A small network was trained on made-up records. Each row is its average activation on records with the value named, seen along a few directions.
Values that are neighbours, or in one group, have similar rows; names and order tell nothing.
In the rows, zero is written as 500.
Strong random noise was added to every row along 22 fixed directions; ignore it. To show where, here is one row again and again, with new noise each time:
[524 533 473 645 504 572 647 351 547 701 570 498 485 313 574 625 550 655
 363 636 306 446 458 522 696 338 552 537 632 374 385 479 542 598 634 555
 574 488]
[632 609 583 544 445 308 637 482 457 586 488 483 450 417 440 456 493 499
 707 295 625 507 597 383 444 610 545 375 602 690 585 396 507 553 613 398
 369 536]
[588 598 384 524 433 450 571 594 519 447 302 385 277 620 328 604 416 569
 625 478 323 574 652 127 444 655 530 475 477 623 570 530 576 298 378 389
 651 465]
[418 367 486 372 640 520 538 301 532 604 362 464 367 337 553 484 514 565
 398 418 501 382 435 508 492 357 548 575 406 345 522 424 463 452 581 572
 561 496]
[470 519 432 553 441 665 438 514 500 526 406 422 551 337 448 577 529 573
 416 505 428 411 497 438 599 464 490 534 398 373 419 599 502 503 417 540
 734 490]
[457 501 429 459 470 443 415 470 632 614 521 554 358 635 425 414 515 585
 561 530 514 667 356 533 539 489 343 522 373 285 461 428 408 481 396 368
 407 467]
[337 485 482 584 342 631 577 504 493 527 762 541 418 380 445 614 617 572
 264 484 364 398 424 585 750 609 437 400 465 377 362 302 531 718 273 557
 607 489]
[517 375 455 577 509 422 457 517 439 514 489 528 512 369 395 417 555 481
 563 355 499 382 596 476 501 451 609 277 469 497 432 504 625 612 302 561
 470 379]
[574 605 412 457 351 367 476 468 512 426 272 340 360 330 638 509 448 666
 624 488 510 332 715 275 513 549 723 537 457 803 407 527 471 488 501 413
 552 593]
[377 449 453 443 501 345 679 484 417 706 492 572 535 537 546 642 404 685
 373 401 533 460 583 511 671 218 379 741 583 557 555 294 667 580 603 438
 556 536]
[606 366 636 530 562 343 552 628 466 434 504 574 447 559 492 363 501 431
 624 685 382 539 672 537 441 495 570 352 615 542 365 497 563 678 472 519
 517 408]
[481 431 468 474 562 446 597 453 326 634 421 524 383 323 380 380 358 498
 522 376 470 549 482 569 415 415 248 302 486 515 503 450 406 468 402 557
 466 427]
[475 547 430 548 496 323 430 527 557 424 364 511 449 598 421 494 675 480
 476 471 427 417 597 371 556 423 624 563 485 500 458 605 526 481 506 370
 585 423]
[316 563 445 480 344 479 403 685 490 422 436 567 614 532 416 571 606 385
 385 334 609 481 374 640 642 475 570 530 521 345 586 411 487 450 452 522
 569 412]
[519 505 555 604 545 370 454 606 602 576 462 417 628 359 515 551 567 616
 650 364 531 621 565 465 718 268 540 610 616 536 650 550 682 485 569 539
 655 542]
[485 441 599 760 586 453 516 434 623 558 499 617 519 410 353 440 815 395
 535 332 475 467 562 538 644 407 712 343 683 328 537 498 588 591 569 482
 436 390]
[534 523 678 503 484 328 492 560 523 428 383 527 556 458 437 617 670 437
 564 441 575 459 472 452 542 411 568 582 530 550 543 523 449 475 740 269
 480 443]
[474 458 489 283 173 607 495 486 638 678 281 375 569 531 526 535 647 533
 451 555 560 424 425 518 649 581 703 640 500 227 615 448 439 513 574 402
 355 700]
[531 559 442 676 449 603 405 579 565 453 424 606 493 485 704 422 379 529
 639 610 520 730 500 594 450 490 477 411 536 482 437 574 394 339 464 512
 510 466]
[421 205 563 501 724 629 463 555 574 518 502 561 584 470 476 420 558 419
 647 451 615 631 434 640 534 368 480 393 484 305 595 534 588 299 536 555
 417 419]
[664 709 547 628 391 528 511 292 402 657 718 490 752 390 569 416 446 539
 353 449 415 436 358 622 417 512 511 472 667 510 631 559 467 630 528 606
 348 529]
[451 278 340 353 613 527 526 513 501 667 533 517 711 706 758 441 490 476
 513 597 723 517 564 578 469 328 488 606 432 409 482 649 659 504 607 596
 345 683]
[455 451 595 602 537 350 439 692 470 466 580 702 494 716 391 618 253 558
 641 451 645 800 643 561 410 345 325 613 414 671 423 460 586 567 350 451
 640 330]
[491 567 621 469 410 551 505 693 523 477 566 446 670 534 405 469 537 537
 561 301 588 472 517 432 645 688 498 591 553 389 715 283 678 558 477 468
 705 565]


Values of Poma:
e10: [643 549 571 507 385 350 378 576 616 494 632 458 589 619 512 286 564 468
 616 652 416 653 568 604 512 533 654 515 556 564 466 695 490 548 465 550
 557 457]
e4: [600 449 470 478 655 312 349 416 344 338 466 526 503 537 615 238 538 367
 414 493 368 379 498 457 289 452 343 307 611 621 623 536 521 709 242 573
 210 636]
e6: [662 432 644 471 570 467 548 523 418 638 569 542 632 663 330 463 404 334
 608 490 658 609 597 531 188 534 518 474 384 476 434 712 524 652 554 610
 555 409]
e8: [539 415 514 611 555 558 647 451 458 545 684 557 539 463 561 627 512 410
 525 357 590 518 508 477 412 572 545 352 477 595 538 494 619 482 538 582
 390 504]
e5: [557 409 605 470 371 480 579 731 507 381 550 496 550 557 608 749 404 453
 635 598 514 610 530 471 493 575 682 461 625 697 583 411 671 407 509 542
 440 489]
e2: [619 702 266 721 527 425 377 573 600 311 351 478 370 524 604 498 606 473
 661 459 486 516 660 159 443 603 587 385 428 634 371 675 512 417 455 424
 636 530]
e3: [443 468 574 462 575 760 517 355 505 412 494 501 521 650 415 532 493 358
 361 524 487 449 483 516 383 631 568 545 600 476 676 510 475 408 517 542
 334 574]
e9: [524 627 468 405 432 505 458 491 641 547 480 416 448 518 467 513 558 458
 557 460 604 563 387 511 507 609 626 576 397 382 487 505 395 419 636 524
 564 489]
e11: [525 450 357 607 487 393 623 675 545 474 676 532 434 616 670 508 520 579
 600 480 320 688 568 396 627 536 459 390 539 617 579 465 726 244 419 475
 580 437]
e1: [451 570 415 622 323 667 352 519 583 608 442 573 675 526 578 440 345 575
 483 659 506 670 481 817 592 349 590 594 635 388 480 580 432 456 442 628
 439 470]
e7: [565 347 451 383 375 298 341 578 567 584 428 509 591 532 660 473 621 528
 496 547 415 620 349 551 531 255 468 528 421 361 594 572 559 498 395 476
 436 509]
Poma is arranged as a ring.
- A walk along Poma starts at e7 and steps to its neighbour e2. Put e10, e8, e3, e1 in the order it reaches them. => e8, e1, e3, e10
- How many steps from neighbour to neighbour lead from e4 to e11, at the fewest? => 5

Values of Velof:
m4: [476 529 610 396 319 663 609 654 267 489 391 549 736 549 550 389 309 307
 235 625 455 368 590 779 391 608 624 528 736 376 545 433 479 675 506 783
 693 510]
m12: [450 444 613 394 428 555 699 507 406 549 396 332 529 435 437 434 532 441
 591 164 664 451 749 384 447 710 448 500 483 710 783 524 517 374 559 471
 535 741]
m6: [462 333 481 522 509 723 351 456 567 459 267 575 580 481 655 678 431 526
 542 380 658 535 456 429 416 418 552 581 440 441 706 395 573 341 431 440
 305 590]
m10: [375 625 352 611 424 362 552 645 508 483 582 567 572 720 332 366 737 418
 366 361 431 377 751 444 689 529 650 537 574 449 440 545 671 552 480 491
 858 366]
m11: [596 415 759 559 574 300 371 548 518 272 593 684 372 567 644 382 695 298
 464 603 286 705 285 594 278 506 303 304 478 445 562 596 329 502 392 423
 436 404]
m5: [462 750 439 752 588 441 168 451 660 323 385 485 410 468 629 409 375 688
 516 588 341 698 534 525 563 310 472 676 626 638 503 637 378 481 298 600
 649 523]
m9: [535 593 533 389 337 286 377 550 526 629 594 479 577 213 756 432 315 730
 588 382 773 494 523 718 593 343 659 656 367 523 289 298 513 850 511 708
 793 474]
m1: [526 347 461 433 597 367 425 216 670 814 413 523 501 691 545 299 616 470
 591 316 715 638 574 558 329 320 565 618 328 393 623 724 483 484 570 486
 233 623]
m3: [293 240 277 505 399 564 499 545 348 705 499 639 508 440 426 613 364 551
 387 341 608 486 480 623 536 337 283 307 342 369 376 355 615 697  91 624
 347 498]
m7: [563 485 570 319 497 421 582 663 507 514 529 480 441 640 375 549 513 441
 610 564 599 601 399 436 439 645 351 537 296 388 430 478 412 490 649 362
 599 465]
m8: [571 735 479 766 313 463 466 728 478 462 644 579 709 443 592 865 456 599
 464 479 487 591 403 415 666 410 524 545 651 552 517 405 714 679 427 561
 687 476]
m2: [448 667 223 410 591 289 688 511 378 537 844 480 595 611 632 371 368 441
 395 317 585 400 507 607 501 507 754 530 603 667 540 448 724 295 663 842
 685 311]
Each value of Velof is a pair of two hidden parts, and every pair occurs once (2 first parts, 6 second parts).
- m8 and m3 share the first part; m8 and m11 share the second. Which value has the first part of m11 and the second part of m3? => m12
- m10 and m7 share the first part; m10 and m2 share the second. Which value has the first part of m2 and the second part of m7? => m1

Values of Geze:
k12: [449 573 587 605 591 326 367 434 518 377 556 562 571 483 540 263 597 546
 400 296 401 458 555 585 569 386 470 601 593 563 644 458 507 520 461 450
 615 444]
k6: [501 574 555 552 463 474 530 466 541 346 500 649 394 545 489 624 475 511
 469 654 493 359 513 510 539 532 784 541 612 554 290 271 465 587 628 398
 469 307]
k2: [444 712 395 536 505 475 515 428 637 597 710 383 419 462 372 463 553 772
 541 396 469 434 472 388 874 578 466 651 613 479 531 213 664 581 480 414
 525 567]
k3: [353 325 466 494 436 571 540 502 637 447 605 475 448 642 672 661 677 479
 375 561 405 601 514 479 600 490 577 577 416 545 553 704 549 243 469 461
 524 571]
k7: [436 307 465 481 384 595 376 393 386 685 424 633 753 239 636 420 472 557
 462 425 764 323 545 750 497 222 480 511 272 451 272 614 428 591 475 470
 434 426]
k14: [558 610 597 638 146 461 477 503 542 609 493 518 508 623 217 533 502 614
 467 354 339 624 613 403 491 599 498 576 432 555 597 622 487 471 256 309
 664 385]
k8: [444 395 459 558 305 669 416 681 549 661 472 630 631 524 504 431 427 535
 623 574 599 782 411 759 583 445 290 442 409 209 441 489 437 473 367 466
 467 466]
k4: [432 509 386 398 776 613 379 449 570 423 510 453 546 567 710 392 383 602
 550 677 632 478 479 525 499 438 465 694 426 454 416 563 502 461 605 595
 543 620]
k10: [495 480 565 637 613 740 426 442 436 477 461 580 715 453 586 515 413 477
 362 676 460 472 564 648 493 322 433 596 643 493 453 616 504 599 555 602
 538 552]
k13: [268 475 317 398 570 467 480 584 616 512 468 525 446 691 682 538 634 512
 398 628 497 674 306 610 732 311 240 637 531 327 549 449 406 311 628 402
 387 649]
k9: [418 365 660 436 478 414 509 618 622 372 499 545 441 661 376 604 570 434
 548 284 577 557 558 520 528 549 780 590 475 515 698 361 641 337 532 460
 579 341]
k1: [568 596 547 590 545 385 521 495 488 512 709 551 613 497 590 496 638 478
 501 403 600 432 434 450 465 517 491 486 391 482 448 574 535 587 626 422
 581 463]
k15: [653 533 489 583 546 479 416 714 468 316 664 514 769 501 628 339 379 583
 674 622 370 437 444 545 580 542 698 434 679 530 578 416 746 284 515 502
 523 259]
k5: [559 417 666 350 771 578 441 344 473 314 465 386 565 514 535 519 478 528
 401 578 388 361 436 341 359 454 362 711 512 602 734 544 499 445 604 455
 477 635]
k11: [617 507 669 491 575 653 601 351 501 647 488 408 487 513 394 458 380 573
 403 613 217 574 452 465 398 523 359 584 646 351 711 490 506 486 513 565
 578 573]
Geze is arranged as 3 separate groups.
- Which other values are in the same group as k7? Give them in the order they are listed. => k6, k2, k10, k5
- Which other values are in the same group as k12? Give them in the order they are listed. => k8, k13, k9, k15

Values of Paku:
b10: [482 340 440 304 476 604 485 453 553 701 592 491 760 470 516 383 576 558
 567 503 735 336 368 650 649 426 637 571 380 237 441 452 582 415 706 412
 361 424]
b5: [601 673 616 615 372 542 378 336 505 509 320 550 424 421 459 378 453 533
 447 392 438 516 466 464 278 609 423 507 404 418 544 548 237 562 393 401
 578 494]
b2: [260 677 292 504 272 418 673 618 539 471 437 442 332 505 699 533 501 589
 397 600 381 573 638 620 880 473 589 582 841 735 540 376 458 332 574 556
 534 657]
b11: [490 756 434 534 430 438 473 653 471 352 621 475 622 559 424 538 585 449
 453 413 439 507 331 464 611 593 463 547 537 530 615 514 488 249 607 399
 655 362]
b3: [633 379 600 551 352 765 411 436 625 624 402 438 798 486 437 468 564 612
 684 563 568 441 586 451 605 507 685 555 578 416 617 605 613 429 552 283
 241 582]
b4: [578 598 543 360 448 130 556 576 336 477 879 427 593 533 390 534 507 418
 415 636 418 410 333 675 493 484 559 422 535 679 346 575 502 735 530 612
 381 335]
b6: [475 583 457 751 451 589 651 599 479 617 468 746 461 622 501 523 458 422
 590 524 606 715 564 552 491 549 307 346 627 404 398 421 439 525 560 394
 413 507]
b9: [683 466 763 299 307 470 398 688 372 581 520 503 839 525 382 376 410 386
 627 556 653 596 315 716 374 573 315 486 494 366 609 456 395 686 524 420
 323 518]
b1: [435 749 173 578 434 717 345 696 458 356 297 545 648 607 753 520 587 407
 474 528 709 464 393 301 457 646 194 527 265 337 381 712 343 280 552 300
 639 683]
b8: [608 602 349 553 509 494 437 428 447 723 289 521 645 491 519 431 223 646
 584 367 608 551 581 441 388 296 481 617 566 454 597 479 606 517 474 596
 533 506]
b7: [610 766 212 428 469 383 474 410 347 641 295 379 420 420 461 267 291 619
 470 480 334 427 426 400 432 498 284 439 572 465 545 435 393 500 391 537
 442 548]
Paku is arranged as a line.
- A walk along Paku starts at b7 and steps to its neighbour b9. Put b10, b5, b11, b4 in the order it reaches them. => b11, b10, b5, b4
- List every value one step from b1, in the order listed. => b2, b6

Values of Muk:
z9: [402 651 294 446 499 503 462 495 457 386 302 481 386 617 605 345 463 447
 526 473 599 485 543 418 383 626 374 477 419 618 494 616 298 252 519 389
 445 616]
z10: [355 543 604 441 342 155 486 678 453 330 363 564 518 705 417 494 618 395
 410 624 391 529 638 680 653 304 578 650 773 749 541 575 418 493 581 336
 431 442]
z4: [527 475 777 431 602 612 470 326 495 448 404 546 596 703 164 287 493 365
 500 351 610 343 717 520 284 674 661 668 529 495 636 463 436 549 625 377
 472 422]
z11: [539 638 724 556 628 500 638 298 532 445 391 452 261 472 481 635 494 446
 298 452 351 463 578 371 333 598 578 637 660 527 641 403 417 733 599 664
 665 659]
z5: [380 211 629 545 537 603 740 340 638 574 774 642 375 587 626 545 588 590
 496 249 486 575 503 489 603 591 598 424 629 532 857 129 759 280 466 425
 260 532]
z8: [432 414 769 549 788 528 662 425 609 483 659 510 328 257 343 273 522 671
 635 387 361 510 525 617 786 502 448 521 654 453 582 162 534 310 720 397
 716 285]
z1: [564 566 645 602 358 597 569 422 596 769 587 696 751 575 535 459 532 483
 499 454 700 562 453 726 548 481 655 607 691 218 542 306 501 680 761 467
 380 482]
z7: [460 436 697 401 637 398 354 691 637 223 273 500 633 495 682 496 763 391
 576 460 640 395 419 483 615 442 677 678 570 353 692 402 534 425 797 351
 549 564]
z6: [411 614 432 563 465 643 509 450 669 497 436 451 486 635 527 636 583 357
 535 667 640 640 512 583 590 531 709 544 746 560 533 650 397 417 685 572
 191 713]
z2: [635 632 384 745 433 813 672 303 511 812 654 481 604 589 445 799 260 669
 328 610 293 615 533 406 429 492 548 637 557 417 505 627 654 530 472 703
 615 496]
z3: [573 544 685 581 455 632 468 564 485 383 604 541 693 378 558 575 347 639
 625 613 515 554 453 600 607 456 498 578 627 702 541 435 508 329 653 337
 481 394]
Muk is arranged as a ring.
- A walk along Muk starts at z1 and steps to its neighbour z4. Put z10, z11, z8, z7 in the order it reaches them. => z8, z7, z11, z10
- List every value one step from z5, in the order listed. => z6, z3

Values of Kig:
g7: [558 185 618 360 540 630 499 141 481 627 533 600 462 571 486 255 417 663
 458 675 347 396 477 618 369 440 345 523 385 458 484 434 380 419 457 176
  69 434]
g6: [372 388 318 405 610 621 561 296 465 644 294 593 376 690 667 641 317 345
 397 232 888 551 612 422 121 495 539 547 381 503 634 452 522 566 427 778
 311 778]
g4: [782 407 426 479 474 657 489 527 278 487 217 514 704 373 740 326 359 509
 565 478 376 288 396 244 209 623 401 227 524 335 723 435 616 335 391 396
 336 544]
g2: [651 491 661 544 641 404 660 590 572 561 620 556 465 367 591 681 783 415
 576 471 495 560 189 344 598 543 300 367 550 222 584 245 569 614 789 355
 455 578]
g8: [312 207 764 331 649 454 511 311 692 647 530 370 290 569 183 149 491 604
 508 534 247 732 613 843 663 350 504 633 660 429 735 505 436 430 368 627
 449 474]
g3: [478 730 518 650 638 463 566 389 597 430 748 490 404 669 564 793 542 372
 356 523 455 739 377 498 468 501 478 580 741 713 684 548 476 517 622 689
 329 671]
g11: [418 823 438 509 734 422 522 551 585 474 737 275 300 592 130 552 294 542
 733 186 741 664 612 320 557 748 472 554 606 749 669 277 689 651 361 827
 638 643]
g1: [780 210 793 561 868 313 521 258 706 483 522 588 109 597 621 120 490 465
 891 496 356 851 516 388  50 607 483 205 481 509 718 528 450 315 449 438
 211 452]
g9: [571 586 463 542 294 482 646 360 425 764 518 584 477 374 624 231 353 694
 535 522 520 458 612 623 452 538 478 472 372 494 237 537 309 496 593 377
 639 383]
g5: [538 612 354 589 141 820 179 568 617 527 397 380 581 320 312 768 243 599
 597 382 659 568 455 495 483 616 906 446 370 387 452 474 586 616  29 845
 584 406]
g10: [532 619 772 549 904 469 351 631 655 230 517 284 277 128 406 270 640 480
 728 500 291 734 267 492 713 568 132 375 689 393 704 327 373 499 519 617
 746 623]
Kig is arranged as a line.
- List every value one step from g4, in the order listed. => g11, g1
- List every value one step from g10, in the order listed. => g2, g3
- List every value one step from g8, in the order listed. => g9
